A small network was shown many inputs. Here are its activations along a few directions, one row for each input.
In each table, some parts of the input vary, and every possible input appears once, in random order.
Descriptions start from the smaller parts, as in this example, which fits no table here: one of 5 places around a ring, together with either a single point or one of 9 places along a line or (one of 2 separate values, together with one of 6 places along a line).
Shared parts are said once, and a part with two or three values counts as separate values.
In the rows, zero is written as 128.

Other details of the inputs vary at random and push rows far along three fixed directions, the same in every table; ignore that.

Rows:
x1: [142,141,126,129,92,105,170,94,121,133,125,102]
x2: [135,136,126,114,109,94,175,84,119,141,138,105]
x3: [136,125,117,159,141,114,118,126,139,142,97,162]
x4: [127,139,113,159,161,113,103,146,164,133,89,144]
x5: [131,108,156,144,121,154,92,166,93,131,154,145]
x6: [132,94,161,138,126,165,95,139,104,128,150,162]
x7: [115,104,141,147,129,154,102,162,93,133,164,154]
x8: [100,129,146,97,104,154,118,136,133,86,147,99]
x9: [151,161,93,79,136,117,161,124,141,116,123,124]
x10: [139,126,115,159,145,110,116,126,142,145,103,156]
x11: [107,132,109,156,179,128,113,137,163,142,95,152]
x12: [182,143,111,87,103,115,193,92,99,141,148,137]
x13: [119,145,115,157,174,121,99,146,171,133,86,147]
x14: [159,135,135,114,90,83,173,74,103,143,142,113]
x15: [135,92,163,142,131,157,96,160,106,130,151,141]
x16: [103,171,118,106,147,114,128,118,184,109,93,87]
x17: [109,102,136,104,93,152,129,118,120,106,163,103]
x18: [84,125,128,100,123,154,117,138,144,89,157,101]
x19: [92,124,129,100,111,153,117,132,139,87,158,103]
x20: [115,132,117,153,169,123,111,134,156,141,91,159]
x21: [163,132,141,163,121,105,135,122,98,172,114,148]
x22: [154,129,141,168,127,120,136,125,118,152,102,154]
x23: [96,113,127,97,106,152,123,117,130,95,164,109]
x24: [116,154,111,123,120,107,143,120,161,114,102,90]
x25: [136,103,170,142,125,167,98,148,102,126,148,155]
x26: [125,128,111,155,150,107,124,130,126,162,111,152]
x27: [140,123,126,160,137,111,138,120,108,175,118,151]
x28: [234,121,131,149,90,114,178,111,37,166,143,178]
x29: [124,153,114,106,127,85,137,111,156,115,113,98]
x30: [128,96,156,155,123,173,111,151,103,129,153,147]
x31: [160,92,118,111,133,167,98,164,91,118,149,166]
x32: [119,95,157,142,133,170,108,142,104,131,153,162]
x33: [105,145,115,153,183,126,100,153,176,130,79,148]
x34: [219,131,121,148,107,114,162,129,56,152,130,172]
x35: [123,153,125,114,113,103,163,98,123,146,125,95]
x36: [126,138,115,160,155,116,107,145,158,131,84,151]
x37: [99,149,117,159,194,137,102,162,184,134,76,132]
x38: [157,164,104,83,133,121,167,126,136,119,121,116]
x39: [97,147,100,108,138,108,142,103,168,118,111,101]
x40: [110,167,115,100,137,101,126,107,175,105,95,102]
x41: [143,147,138,160,151,117,113,139,143,139,88,150]
x42: [138,141,117,107,110,81,153,88,131,128,130,110]
x43: [119,88,148,150,131,169,112,146,105,134,159,153]
x44: [120,126,121,59,144,178,121,158,148,99,144,107]
x45: [86,132,138,95,120,151,116,145,127,105,156,90]
x46: [114,159,131,108,129,116,155,98,152,125,107,99]
x47: [125,97,147,150,132,150,110,161,98,123,169,155]
x48: [119,141,118,166,165,129,109,155,166,135,82,135]
x49: [147,121,112,163,122,99,131,122,107,163,116,155]
x50: [123,137,125,160,170,115,119,157,153,142,96,132]
x51: [136,133,110,117,102,84,160,93,127,128,130,108]
x52: [113,119,151,98,101,154,123,123,124,103,159,97]
x53: [108,122,103,53,151,171,110,156,156,91,145,118]
x54: [156,128,127,123,83,86,180,79,100,142,142,111]
x55: [95,116,142,96,116,160,136,110,124,108,167,107]
x56: [124,93,150,147,118,162,98,162,96,140,148,138]
x57: [129,130,129,167,156,129,131,138,142,152,100,140]
x58: [121,136,130,164,170,136,126,138,150,151,96,141]
x59: [137,109,115,63,123,165,112,143,121,101,144,112]
x60: [94,145,106,156,195,132,98,158,187,130,80,140]
x61: [125,95,138,157,117,158,102,161,106,115,157,154]
x62: [131,148,120,121,112,93,154,116,140,121,114,92]
x63: [121,146,107,116,119,88,144,115,152,116,113,97]
x64: [162,116,127,167,108,103,146,112,88,176,123,154]
x65: [215,128,112,145,108,109,159,125,59,149,134,180]
x66: [111,149,127,158,180,131,105,156,170,134,77,141]
x67: [122,87,143,146,134,151,108,151,99,130,168,158]
x68: [128,97,151,138,128,159,90,142,106,119,153,169]
x69: [94,119,125,97,104,142,107,142,124,101,157,98]
x70: [102,122,136,101,99,146,115,144,116,105,156,92]
x71: [100,106,124,102,101,148,119,124,129,96,161,108]
x72: [156,142,129,113,82,85,170,70,92,154,141,113]
x73: [103,110,143,91,101,154,121,116,128,100,152,107]
x74: [149,126,133,161,141,120,131,113,125,158,111,159]
x75: [147,136,139,164,147,125,127,126,132,154,103,148]
x76: [105,109,139,99,100,157,132,112,122,106,165,104]
x77: [145,141,126,116,96,98,165,77,122,136,131,111]
x78: [125,93,159,148,137,162,112,160,103,134,158,141]
x79: [97,120,134,88,116,151,113,114,135,94,163,110]
x80: [150,127,120,155,129,97,123,119,109,163,115,159]
x81: [156,136,134,126,86,91,179,91,104,139,135,102]
x82: [118,161,108,105,122,88,132,109,149,126,110,98]
x83: [133,156,127,111,120,90,146,112,146,120,114,92]
x84: [104,129,144,98,110,152,113,138,137,90,154,94]
x85: [87,164,108,111,155,119,131,131,191,109,91,81]
Description of these inputs: one of 5 places around a ring, together with either one of 2 separate values or (one of 3 separate values, together with one of 5 places along a line).
Question: The inputs of x85 and x18 match in every part but the place on the ring of 5. If x70 is changed in the same way as x85 into x18, which row does it become?
Answer: x69
Question: The inputs of x36 and x3 match in every part but the place on the ring of 5. If x82 is changed in the same way as x36 into x3, which row does it become?
Answer: x80
Question: Which other rows does x11 become when the place on the ring of 5 takes its other values? List them by row number.
Answer: x37, x55, x58, x60
Question: A walk changes only the place on the ring of 5. It starts at x61 and steps to x71. List the rest of the walk in order.
Answer: x17, x1, x24
Question: A walk changes only the place on the line of 5. It starts at x41 and steps to x16. List the rest of the walk in order.
Answer: x84, x83, x5
Question: Which other rows does x78 become when the place on the line of 5 takes its other values? List them by row number.
Answer: x35, x46, x57, x58

Rows:
x86: [117,107,123,44,114,151,114,134,126,113,152,85]
x87: [165,90,127,204,122,108,139,139,75,181,138,181]
x88: [152,122,115,179,133,90,144,98,104,173,120,192]
x89: [131,161,66,68,157,81,147,117,178,139,81,84]
x90: [84,95,138,184,173,170,58,186,161,113,120,174]
x91: [88,118,123,59,145,175,89,135,180,71,126,99]
x92: [168,106,170,168,116,174,110,176,58,116,179,203]
x93: [91,61,143,146,167,173,45,191,131,152,132,146]
x94: [117,107,195,122,62,159,118,124,70,107,200,104]
x95: [137,157,74,153,203,99,109,176,200,146,33,123]
x96: [120,128,141,186,136,126,112,158,109,136,137,158]
x97: [125,68,133,136,171,197,52,213,133,131,117,156]
x98: [168,162,106,89,97,85,183,62,134,136,98,94]
x99: [65,122,126,96,139,141,101,108,187,92,117,93]
x100: [137,87,160,163,164,195,59,192,128,112,132,184]
x101: [183,127,134,84,74,109,173,69,69,147,160,126]
x102: [81,96,131,81,101,153,111,123,103,101,207,116]
x103: [108,152,90,200,189,87,108,150,191,154,53,149]
x104: [101,104,146,171,148,148,84,188,120,132,135,132]
x105: [126,175,75,64,138,83,162,78,172,117,94,109]
x106: [141,106,142,101,80,174,135,147,67,82,215,138]
x107: [152,115,184,96,72,175,122,140,66,98,191,113]
x108: [121,94,181,119,48,157,134,102,68,105,208,103]
x109: [170,114,162,213,103,107,146,102,82,162,137,187]
x110: [162,155,101,94,90,99,192,70,112,112,142,136]
x111: [170,169,159,179,175,171,220,110,109,179,120,185]
x112: [99,98,108,140,170,126,86,163,150,154,114,132]
x113: [146,152,174,136,60,93,177,68,80,120,169,115]
x114: [87,154,123,61,149,147,94,168,187,87,93,50]
x115: [35,130,179,92,169,239,140,138,166,95,178,90]
x116: [89,174,126,126,127,96,138,108,169,105,108,99]
x117: [98,124,124,94,124,113,119,92,150,136,119,91]
x118: [107,107,142,113,73,133,146,120,91,103,192,87]
x119: [158,136,85,139,171,104,124,145,135,160,97,174]
x120: [209,113,143,183,104,119,152,141,62,171,126,172]
x121: [142,137,91,199,156,78,141,118,140,173,85,173]
x122: [132,159,120,126,83,62,184,72,134,144,107,71]
x123: [116,114,144,88,117,176,105,183,104,84,172,98]
x124: [143,152,66,160,203,103,114,159,185,151,47,167]
x125: [172,91,144,197,101,107,146,119,67,187,132,171]
x126: [161,191,132,105,112,80,171,84,144,118,97,103]
x127: [85,163,126,109,130,95,124,125,180,121,85,50]
x128: [190,150,120,177,147,95,137,125,137,171,62,157]
x129: [195,122,100,165,135,101,159,138,94,170,109,169]
x130: [127,206,90,86,132,80,167,110,167,101,91,80]
x131: [143,155,118,97,97,119,166,100,124,92,147,123]
x132: [90,83,139,153,178,163,54,155,150,137,117,166]
x133: [89,119,120,46,151,164,87,129,170,88,130,102]
x134: [78,124,128,86,112,133,115,99,165,105,124,67]
x135: [128,145,113,122,80,85,188,54,115,121,149,126]
Question: Describe the family of inputs behind these rows.
Answer: one of 2 separate values, together with either a single point or (one of 4 places along a line, together with one of 6 places around a ring)
Question: The inputs of x124 and x121 match in every part but the choice among 2 separate values. If x128 is changed in the same way as x124 into x121, which row does it become?
Answer: x108
Question: Which other rows does x118 become when the place on the ring of 6 takes its other values? List them by row number.
Answer: x90, x103, x108, x109, x122
Question: A walk changes only the place on the line of 4. It starts at x127 and steps to x122. List the rest of the walk in order.
Answer: x125, x93
Question: Which other rows does x129 become when the choice among 2 separate values takes its other values? List them by row number.
Answer: x87
